These are the activations of a small neural network, seen along a few directions. Each row is one input.
Each table varies a few parts of the input and shows all the possible inputs, shuffled.
Descriptions start from the smaller parts, as in this example, which fits no table here: one of 2 separate values, together with either a single point or one of 11 places along a line or (one of 4 places along a line, together with one of 8 places around a ring).
Shared parts are said once, and a part with two or three values counts as separate values.
In the rows, 128 means zero.

Other details of the inputs vary at random and push rows far along two fixed directions, the same in every table; ignore that.

Rows:
row 1: 122	132	117	124	139	126	148	133	143	121	140	142	136	130	127
row 2: 140	139	126	115	120	129	129	137	127	145	117	140	114	133	130
row 3: 151	134	142	123	126	129	125	142	118	125	121	138	120	137	122
row 4: 132	105	122	123	130	124	133	122	133	139	127	134	122	121	146
row 5: 122	129	112	122	137	129	148	134	144	123	133	142	139	131	128
row 6: 134	107	124	126	132	117	135	127	132	132	139	132	121	118	142
row 7: 130	130	127	120	139	146	136	132	140	114	132	136	144	140	132
row 8: 129	117	115	123	138	139	132	128	145	131	127	131	132	121	148
row 9: 136	108	118	119	130	130	129	125	135	139	124	127	124	121	149
row 10: 146	138	134	117	122	136	124	133	120	139	118	140	118	136	128
row 11: 134	104	119	125	130	120	134	127	133	134	131	131	123	120	143
row 12: 137	117	131	118	121	121	133	128	126	147	121	138	110	126	134
row 13: 134	113	130	127	142	145	126	128	141	117	134	129	135	129	145
row 14: 14	106	139	125	118	151	33	158	39	146	131	75	148	68	58
row 15: 131	152	126	112	127	139	134	135	130	139	118	143	135	140	134
row 16: 146	118	135	114	122	133	124	126	121	141	119	130	115	129	136
row 17: 152	114	143	121	125	125	125	135	119	128	123	129	118	129	130
row 18: 139	111	131	129	144	139	129	132	139	111	132	128	137	125	142
row 19: 118	141	126	144	126	115	159	120	120	63	144	130	121	131	130
row 20: 159	165	138	228	112	67	83	19	216	203	99	20	149	186	65
row 21: 146	135	141	121	123	135	122	139	120	131	123	139	118	141	127
row 22: 137	149	129	116	127	141	130	133	127	130	122	144	135	139	127
row 23: 142	145	137	121	131	133	131	142	125	117	126	142	137	141	122
row 24: 127	125	134	153	123	114	148	118	119	67	145	125	115	119	143
row 25: 134	128	128	122	141	139	138	136	138	108	131	135	146	136	128
row 26: 147	102	133	126	135	130	125	129	128	120	129	124	130	123	143
row 27: 135	136	130	120	121	124	133	135	125	145	120	146	112	132	126
row 28: 143	104	132	123	133	135	123	126	129	126	131	125	128	128	147
row 29: 136	110	122	117	133	135	129	122	132	141	122	125	128	124	155
row 30: 127	119	119	120	142	144	132	124	143	133	125	128	136	124	154
row 31: 139	141	131	114	122	134	127	135	124	147	114	139	118	136	135
row 32: 127	115	121	130	141	126	139	130	144	124	142	136	128	119	141
row 33: 130	145	122	121	127	124	141	140	131	132	129	147	128	135	122
row 34: 139	147	142	150	107	107	147	131	97	82	140	131	99	133	125
row 35: 138	139	132	124	123	117	136	140	123	139	132	143	110	129	121
row 36: 128	156	134	144	114	109	149	127	108	72	143	137	112	137	125
row 37: 136	118	138	151	114	106	147	118	109	75	143	119	113	115	146
row 38: 140	122	132	112	123	131	127	128	125	149	116	129	116	129	143
row 39: 140	119	134	121	123	113	135	132	125	140	133	136	108	123	130
row 40: 126	112	117	129	139	129	138	130	144	126	135	134	130	121	142
row 41: 124	134	111	116	135	139	141	131	145	129	125	138	141	131	135
row 42: 143	107	125	119	132	137	126	120	128	133	125	126	127	124	149
row 43: 124	114	119	127	139	133	137	125	144	131	130	137	130	122	145
row 44: 139	135	128	122	121	120	135	140	125	141	125	143	111	132	123
row 45: 140	116	129	120	120	116	134	133	126	142	126	135	111	125	130
row 46: 130	149	127	122	129	122	143	139	130	130	136	147	126	133	121
row 47: 129	133	120	116	137	147	137	127	139	122	127	138	144	135	134
row 48: 8	137	122	122	123	147	61	160	58	147	130	103	157	76	57
row 49: 120	174	125	235	128	78	90	22	221	185	111	27	179	182	49
row 50: 123	136	117	114	137	145	140	128	142	131	123	136	144	135	140
row 51: 132	149	121	114	125	134	135	137	134	137	121	144	131	136	129
row 52: 134	115	122	123	141	147	130	122	140	124	129	130	135	124	148
row 53: 5	119	144	154	100	124	58	153	16	97	146	67	133	55	56
row 54: 138	147	136	119	128	139	130	139	128	123	127	143	134	145	126
Each input here is: one of 6 places around a ring, together with either a single point or one of 8 places along a line.
- Changing only the place on the ring of 6 turns row 34 into row 24. The same change can be made to row 35. Which row results? => row 32
- Changing only the place on the ring of 6 turns row 38 into row 50. The same change can be made to row 20. Which row results? => row 41
- Change only the place on the ring of 6 in row 42. List by row number the other rows that result. => row 10, row 16, row 22, row 47, row 52
- Which other rows agree with row 46 in the place on the ring of 6? List them by row number. => row 15, row 22, row 23, row 33, row 36, row 48, row 51, row 54

Rows:
row 55: 139	116	130	128	121	122	114	119	129	167	120	123	117	128	124
row 56: 136	135	139	147	116	109	125	119	116	114	129	115	120	129	124
row 57: 117	141	119	126	135	132	125	121	147	155	125	130	136	136	125
row 58: 234	111	128	41	128	148	218	180	132	111	120	241	78	147	235
row 59: 127	148	135	147	125	123	134	121	128	106	135	122	134	133	116
row 60: 138	144	130	122	121	134	113	128	131	152	115	123	127	142	117
row 61: 129	149	128	124	131	136	123	125	140	148	119	129	141	137	115
row 62: 22	83	126	48	124	182	81	225	7	133	133	157	117	39	114
row 63: 123	141	118	127	133	132	124	125	145	147	115	131	139	137	116
row 64: 134	125	142	147	118	108	127	118	121	116	130	112	110	125	123
row 65: 127	89	115	132	160	150	110	115	167	145	129	109	160	119	151
row 66: 117	89	115	143	147	136	131	96	151	103	136	97	152	117	154
row 67: 114	139	125	149	126	117	137	116	136	111	140	123	130	130	125
row 68: 136	118	136	149	117	105	124	113	120	120	134	114	109	121	125
row 69: 135	143	136	146	119	120	125	123	119	109	131	115	119	137	118
row 70: 133	145	143	145	124	121	127	124	120	105	133	122	131	145	111
row 71: 136	145	136	121	126	135	115	127	133	146	117	130	137	147	109
row 72: 120	139	125	149	125	119	137	121	134	105	131	123	132	132	117
row 73: 120	129	121	145	126	109	140	119	137	111	141	118	132	125	120
row 74: 123	130	115	124	136	123	130	124	147	155	126	126	139	132	119
- Describe the family of inputs behind these rows. => one of 2 separate values, together with either a single point or one of 9 places along a line
- Changing only the choice among 2 separate values turns row 69 into row 60. The same change can be made to row 59. Which row results? => row 61
